These are the activations of a small neural network, seen along a few directions. Each row is one input.
In each table, some parts of the input vary, and every possible input appears once, in random order.
Descriptions start from the smaller parts, as in this example, which fits no table here: line(4) and (point or (values(2) and ring(5)) or ring(11)).
Shared parts are said once, and a part with two or three values counts as separate values.

Other details of the inputs vary at random and push rows far along two fixed directions, the same in every table; ignore that.

Rows:
x1: -160, -42, 28, 171, -70, -385, -104, 319, 303, -11, -245, 371, 511, 363
x2: 229, 97, 139, 69, -60, 56, 57, -426, -142, -127, 244, -127, -296, -38
x3: -115, 356, -167, 144, 7, 429, 60, -476, -379, 86, 208, -141, -385, -351
x4: 82, -322, 401, -330, 154, 15, -36, -297, 130, -170, -89, -335, -166, -194
x5: -53, 478, -271, 113, 237, 444, -20, -428, -290, 146, 298, -57, -362, -246
x6: 185, 48, 153, 72, -82, -19, 46, -470, -110, -240, 251, -188, -223, -73
x7: -295, 72, -170, 209, -290, -137, -96, 402, -2, 111, -396, 342, 277, 274
x8: -92, 61, 32, 217, -37, 34, 108, -53, -122, 77, -148, 248, 54, 25
x9: -239, -198, -256, -170, -230, -151, 90, 661, -139, 52, -195, 165, 349, 109
x10: 163, -316, 613, 31, 88, -506, -83, -562, 646, -317, 200, -263, 88, 130
x11: -151, -218, -43, -254, -130, -139, -69, 566, 188, -6, -388, 139, 375, 314
x12: -189, 75, -105, 103, -352, -264, -263, 404, 394, 119, -172, 142, 457, 336
x13: 7, 340, -320, 220, 5, 307, 318, -62, -526, 250, 69, 293, -79, 80
x14: -42, 334, -361, 235, -5, 285, 328, -90, -560, 166, 78, 259, -21, 44
x15: -125, 38, -243, -141, 38, 203, 239, 228, -313, 20, -103, -33, -39, -172
x16: 100, 360, -186, 58, -186, 215, -83, 37, -260, 171, 122, 162, -54, -24
x17: 18, -281, 476, 120, -140, -487, -129, -80, 476, -92, -247, 66, 293, 126
x18: -8, 377, -455, 215, -115, 111, 227, 360, -431, 373, -127, 481, 254, 308
x19: -56, 37, -241, -206, 210, 340, 60, 174, -249, 49, -126, 37, -5, 34
x20: -88, -313, 303, 151, -286, -636, -182, 349, 664, -75, -396, 288, 598, 425
x21: -53, -489, 299, -293, 30, -485, -148, 204, 506, -221, -16, -181, 240, 82
x22: 29, -363, 287, -93, 102, -85, 82, -84, 50, -171, 205, -432, -202, -328
x23: 163, -68, 13, -77, 300, 242, 128, -65, -274, 110, 240, -287, -393, -396
x24: -99, -44, -417, -161, -38, 39, 70, 662, -169, 211, -163, 270, 204, 131
x25: 205, 462, -390, 129, -32, 280, 119, 10, -546, 193, 118, 218, -139, 77
x26: -144, 127, -314, -194, 97, 486, 210, 202, -547, 132, -151, 125, -139, -73
x27: 91, 464, -363, 102, -41, 380, -65, 28, -298, 165, 226, 210, -73, 2
x28: 125, 487, -218, 50, 183, 449, -38, -381, -346, 43, 430, 41, -356, -214
x29: -78, -79, -66, -179, -16, 67, 169, 267, -90, 25, -148, -53, -17, -85
x30: 82, -155, 80, -99, 386, 55, 34, -43, -13, -61, 298, -304, -251, -263
x31: -61, -270, -102, -55, -79, -292, -73, 786, 241, 72, -92, 16, 398, 223
x32: 2, 194, -10, 50, -340, 47, -93, 66, -64, 36, 91, 113, 23, 41
x33: -111, 337, -492, 288, 54, 202, 95, 389, -313, 291, -210, 577, 289, 246
x34: 25, 59, 143, 149, 136, 83, -100, -459, -37, 3, -70, -84, -292, -206
x35: -13, -117, 116, -290, 362, 195, 4, -253, -37, -171, 38, -216, -194, -134
x36: -66, 124, -542, 13, 56, 197, 141, 806, -357, 335, -52, 237, 100, 78
x37: -185, -206, 53, -248, -61, 37, 63, 150, -90, -137, -206, -83, 109, -5
x38: 259, 17, 249, 12, 108, -173, -104, -484, 202, -276, 325, -195, -158, 53
x39: 208, 168, 110, 24, -42, 150, -139, -376, 63, -39, 285, -79, -256, -144
x40: 107, 102, -91, 171, 48, -23, 100, -83, 15, 83, 76, 162, 147, 227
x41: 23, 447, -256, 138, 151, 505, 12, -434, -303, 218, 227, -53, -451, -290
x42: -14, -367, 613, 129, -49, -369, -44, -523, 416, -322, -53, -168, 40, -124
x43: 330, -12, 224, 48, 50, -107, -91, -453, 208, -221, 277, -200, -147, 59
x44: 43, -392, 312, -258, 80, -54, 64, -201, 84, -140, 111, -307, -241, -284
x45: 245, -374, 641, 51, -11, -476, -52, -553, 664, -255, 115, -246, 25, 97
x46: 11, -151, -103, -217, 31, 4, 59, 262, -140, 119, -54, -12, 10, -104
x47: -44, -168, -32, -55, -8, 1, 119, 412, -121, 91, 44, -97, -38, -106
x48: -81, -48, 257, 37, -329, -324, -259, -18, 425, 43, -104, -131, 194, 79
x49: 125, 110, -199, -153, 423, 447, 190, -181, -282, 33, 112, -177, -373, -324
x50: 13, -37, -83, -195, 50, 41, 111, 263, -72, 84, -169, -62, 12, -97
x51: -98, -434, 40, -231, -177, -459, -142, 662, 442, -47, -218, 57, 507, 303
x52: -258, 23, -112, 162, -108, -314, -233, 343, 272, -20, -299, 284, 391, 356
x53: 68, 19, 265, 20, -211, 1, -122, -419, 66, -209, 264, -207, -157, -178
x54: 54, -207, 241, -252, 311, -75, 21, -196, 254, -224, 71, -340, -153, -192
x55: -59, 6, 300, 60, -152, -12, -120, -452, 194, -35, 111, -278, -217, -188
x56: 14, -64, -110, -179, 101, 54, 98, 247, 45, 27, -138, -44, -14, -45
x57: -73, -12, 24, 168, -14, -102, -166, -61, 205, -9, -207, 114, 11, 90
x58: 105, 145, -223, 104, -304, -232, -73, 427, 73, 43, -95, 313, 326, 463
x59: 46, -108, 253, 142, 191, -33, -202, -518, 292, -164, 5, -173, -195, -101
x60: -110, -110, 275, 154, 7, -60, -92, -502, 101, -217, -63, -175, -200, -193
Description of these inputs: line(6) and (line(4) or ring(6)).
Question: The inputs of x7 and x59 match in every part but the line(6) part. If x8 is changed in the same way as x7 into x59, which row does it become?
Answer: x33
Question: The inputs of x21 and x24 match in every part but the line(6) part. If x54 is changed in the same way as x21 into x24, which row does it become?
Answer: x56
Question: Change only the line(4) part in x26. List by row number the other rows that result.
Answer: x29, x44, x47
Question: List by row number the other rows that have the line(6) part in common with x15.
Answer: x3, x6, x9, x14, x22, x37, x42, x53, x60
Question: A walk changes only the line(6) part. It starts at x53 and steps to x32. List the rest of the walk in order.
Answer: x16, x39, x27, x28
Question: Change only the line(6) part in x2. List by row number the other rows that result.
Answer: x6, x25, x38, x43, x58

Rows:
x61: -197, -96, -124, -315, 40, 282, 172, 107, -465, -109, -213, 15, -87, -98
x62: 2, 133, 7, -61, -337, 50, 40, 111, -108, 138, -15, -5, -12, -87
x63: -150, -49, -164, 284, -93, -358, 162, 467, 97, 183, -194, 461, 570, 475
x64: -243, -296, -118, -207, -48, -281, 185, 572, 13, -131, -557, 223, 473, 397
x65: 74, 257, -333, 200, -172, 43, 123, 246, -352, 174, 353, 71, -49, 78
x66: 85, -69, -184, -236, 413, 225, 354, 60, -286, -12, -77, 142, 72, 145
x67: -131, -125, 270, 7, -177, 54, -192, -281, 124, -100, -223, -58, -126, -141
x68: 154, 198, -188, 242, 428, 328, 342, -310, -414, 213, 105, 201, -173, -83
x69: -48, -45, 431, 130, 305, 47, -118, -969, 304, -325, 52, -353, -387, -317
x70: 198, 42, 126, 91, 359, 192, 62, -578, 56, 34, 39, 18, -234, -43
x71: 211, 184, -193, 130, -119, 65, 95, 145, -266, 129, 297, -39, -89, 5
x72: 30, -210, 392, 21, 51, -408, -212, -265, 646, -117, -146, -12, 282, 278
x73: -100, -13, 341, -19, 33, 208, -221, -739, 25, -172, -10, -269, -404, -378
x74: -71, -53, -358, -94, 571, 260, 191, 396, -164, 287, -110, 117, 18, -84
x75: -160, -71, -76, 265, -57, -185, 157, 236, -55, 73, -384, 273, 278, 169
x76: 150, 64, -29, 1, -342, -231, -87, 423, 103, 79, 52, 36, 168, 253
x77: 111, -154, 476, -46, -294, -490, -409, -231, 763, -348, 301, -450, 98, 120
x78: 107, 158, -474, -198, 382, 505, 105, 325, -454, 255, 368, -251, -460, -379
x79: -297, 124, -207, 231, -168, 174, 122, 97, -458, 138, -87, 240, -21, -108
x80: 115, -54, -251, -352, -163, -26, 110, 615, -165, -63, 80, -52, 201, 270
x81: 173, 127, -457, -149, 623, 461, 108, 227, -405, 187, 317, -13, -357, -311
x82: -259, -81, -355, -58, 452, 257, 165, 401, -260, 202, -310, 56, -91, -215
x83: -74, 23, 2, 170, 63, 1, 124, -34, -94, 53, -353, 194, 9, 24
x84: 284, 284, -243, 90, 126, 152, 62, 93, -276, 127, 158, 281, -63, 85
x85: -12, 1, 263, 95, 284, 111, -69, -798, 103, -167, -87, -205, -360, -240
x86: -266, 2, -185, 339, -85, -172, 187, 255, -150, 103, -296, 332, 265, 190
x87: -83, 120, 56, 50, 16, 359, 53, -303, -374, 58, -109, 38, -345, -322
x88: -14, -257, 542, 48, 68, -472, -256, -427, 834, -278, -18, -148, 256, 216
x89: 8, 157, -110, 52, -263, 155, 161, 63, -302, 171, 116, -25, -44, -168
x90: 110, -166, 185, -42, -518, -527, -330, 421, 586, -80, -46, -59, 374, 418
x91: -339, -82, -303, -164, 195, 372, 17, 490, -344, 202, -232, 1, -114, -351
x92: 121, -191, -181, -319, -73, -297, 59, 727, 74, -158, -74, 250, 516, 496
x93: 136, 232, -335, 248, 62, 25, 141, 161, -328, 113, 309, 307, 47, 136
x94: 101, 55, 0, 119, 191, 2, 152, -38, -11, 143, -138, 261, 100, 163
x95: 136, -43, -123, 155, -210, -424, -29, 585, 148, 34, -16, 356, 519, 437
x96: 257, 0, 231, -17, 65, -205, -280, -352, 370, -197, 235, -86, -21, 97
x97: -15, 1, 311, -131, -315, -105, -237, -338, 299, -89, 91, -310, -76, -140
x98: -110, -194, 264, -115, -670, -457, -266, 346, 552, -37, -232, -36, 419, 253
x99: 369, 114, 70, 34, 216, 129, -98, -439, 39, -76, 308, -30, -300, -61
x100: -63, -109, 164, 123, 36, -72, -45, -259, 201, -74, -341, 48, -22, 40
x101: -100, 225, -212, 115, -277, 145, 191, 64, -390, 195, 210, 36, -71, -146
x102: -32, -58, 513, -104, -244, -139, -276, -596, 504, -278, 276, -513, -168, -259
x103: 86, -171, 319, -78, -473, -609, -423, 196, 702, -180, 40, -215, 354, 359
x104: -111, 162, -124, 170, 53, 427, 171, -243, -581, 121, -22, 84, -312, -354
x105: -149, -51, 504, 13, 67, 152, -263, -908, 221, -328, 135, -410, -441, -448
x106: 282, 67, 345, 18, 280, -19, -246, -810, 350, -338, 527, -317, -340, -173
x107: -183, 22, -353, -296, 42, 306, 87, 553, -266, 288, 29, -137, -118, -324
x108: -97, -111, -134, -437, -323, -8, 161, 536, -146, -44, -109, -46, 268, 125
Question: The inputs of x108 and x80 match in every part but one. If x101 is changed in the same way as x108 into x80, which row does it become?
Answer: x65
Question: The inputs of x63 and x79 match in every part but one. If x68 is changed in the same way as x63 into x79, which row does it become?
Answer: x104
Question: What is each input in this table made of?
Answer: ring(6) and (values(2) or line(6))
Question: Change only the ring(6) part in x77. List by row number the other rows that result.
Answer: x69, x88, x102, x105, x106
Question: Change only the values(2) part in x64. List by row number the other rows that result.
Answer: x82
Question: List by row number the other rows that have the ring(6) part in common with x93.
Answer: x81, x84, x92, x95, x96, x99, x106

Rows:
x109: 135, -319, 441, -28, -294, -604, -158, -14, 634, -195, 121, -209, 265, 182
x110: 72, -192, 282, 15, -159, -370, -266, -20, 461, -163, 37, -83, 167, 190
x111: -98, 186, -118, 90, -303, -109, -126, 297, 130, 129, -79, 151, 257, 193
x112: -71, 81, -152, -30, -108, 203, 38, 82, -324, 83, -27, 65, -102, -133
x113: 171, 33, -43, -132, 116, 191, 118, -12, -241, 53, 194, -52, -193, -141
x114: 18, -153, 310, -162, 147, 101, 68, -574, -61, -203, 102, -316, -371, -323
x115: -79, 232, -268, 94, -236, 45, -85, 314, -51, 158, -134, 313, 210, 190
x116: 91, -363, 256, -127, -55, -384, -3, 237, 359, -137, -124, -96, 221, 133
x117: -174, 232, -319, 246, 19, 202, 157, 99, -380, 190, -136, 321, 58, 25
x118: 28, 127, -139, -86, 118, 393, 23, -222, -275, 100, 119, -120, -355, -268
x119: -66, -254, 124, -167, -83, -272, -125, 243, 352, -208, -104, -80, 251, 215
x120: 159, 309, -282, 25, 184, 336, 213, -147, -427, 111, 169, 146, -104, 16
x121: -18, -162, 368, 15, -176, -282, -83, -271, 297, -259, -83, -75, 129, 69
x122: -34, -44, -65, 98, -97, -285, -142, 318, 253, -6, -187, 209, 318, 299
x123: -31, -168, -43, -176, -131, -245, 65, 473, 118, -44, -137, 89, 356, 310
x124: 104, 18, -153, -14, 369, 326, 271, -108, -346, 83, 145, -52, -251, -220
x125: 6, 215, -407, 135, -86, -7, 133, 526, -230, 246, -167, 426, 299, 351
x126: -21, -99, 73, -84, 46, 5, -35, 37, 97, -12, -180, -58, 3, -94
x127: -132, 209, -253, 168, -325, 11, -40, 354, -219, 153, -165, 329, 262, 236
x128: -159, 373, -377, 189, -274, 110, 45, 280, -351, 210, -29, 298, 108, 82
x129: -129, 231, -294, 31, -135, 278, 95, 160, -426, 158, 40, 23, -109, -151
x130: -25, 386, -380, 136, -64, 186, -2, 246, -213, 153, 144, 217, 6, 81
x131: 213, -129, 232, 8, -69, -202, -44, -163, 212, -104, 166, -84, -17, 76
x132: 180, -26, 155, -95, 495, 294, 46, -590, -138, -110, 247, -327, -587, -438
x133: -194, 336, -397, 76, -167, 107, 14, 420, -195, 227, -242, 387, 311, 373
x134: -31, -237, 349, 74, 38, -262, -119, -282, 441, -102, -95, -109, 69, 16
x135: 189, -147, 246, 76, 279, -56, 111, -443, 102, -96, 190, -134, -195, -126
x136: -60, -194, 132, -110, -199, -324, -194, 318, 364, -107, 20, -152, 220, 97
x137: 25, 274, -148, 201, 160, 359, 139, -344, -444, 95, 12, 82, -291, -193
x138: -20, -234, 326, -100, 213, -8, -17, -298, 246, -107, -25, -246, -133, -264
x139: -117, -246, 80, -76, 61, -246, -78, 320, 265, -39, -145, 11, 266, 106
x140: -150, 392, -543, 6, -85, 422, 78, 400, -477, 330, -18, 158, -23, -43
x141: 114, -57, 282, -220, 339, 301, 43, -756, -36, -145, 202, -411, -523, -428
x142: 130, 140, 0, 131, 518, 355, 94, -677, -238, -8, 301, -137, -511, -343
x143: 32, 288, -321, 42, 181, 268, 48, -108, -292, 42, 102, 172, -109, 22
x144: -263, -395, 211, -18, -270, -477, -72, 446, 390, -97, -369, 70, 474, 200
x145: 151, -357, 672, -9, 85, -310, -197, -707, 613, -278, 17, -401, -191, -131
x146: -55, -30, -139, -80, -129, -74, -130, 477, 33, 36, -77, 109, 221, 157
x147: -36, -395, 437, -75, -86, -285, -63, -173, 331, -219, -145, -241, -36, -78
x148: 147, 140, -133, -70, 164, 311, 179, -140, -337, 81, 342, -192, -370, -244
Question: What is each input in this table made of?
Answer: values(2) and line(4) and line(5)
Question: The inputs of x146 and x139 match in every part but the line(5) part. If x131 is changed in the same way as x146 into x139, which row does it become?
Answer: x135
Question: The inputs of x142 and x122 match in every part but the line(5) part. If x134 is changed in the same way as x142 into x122, which row does it become?
Answer: x145
Question: Change only the line(5) part in x118. List by row number the other rows that result.
Answer: x126, x138, x140, x141
Question: Change only the line(4) part in x110. List by row number the other rows that result.
Answer: x115, x127, x131
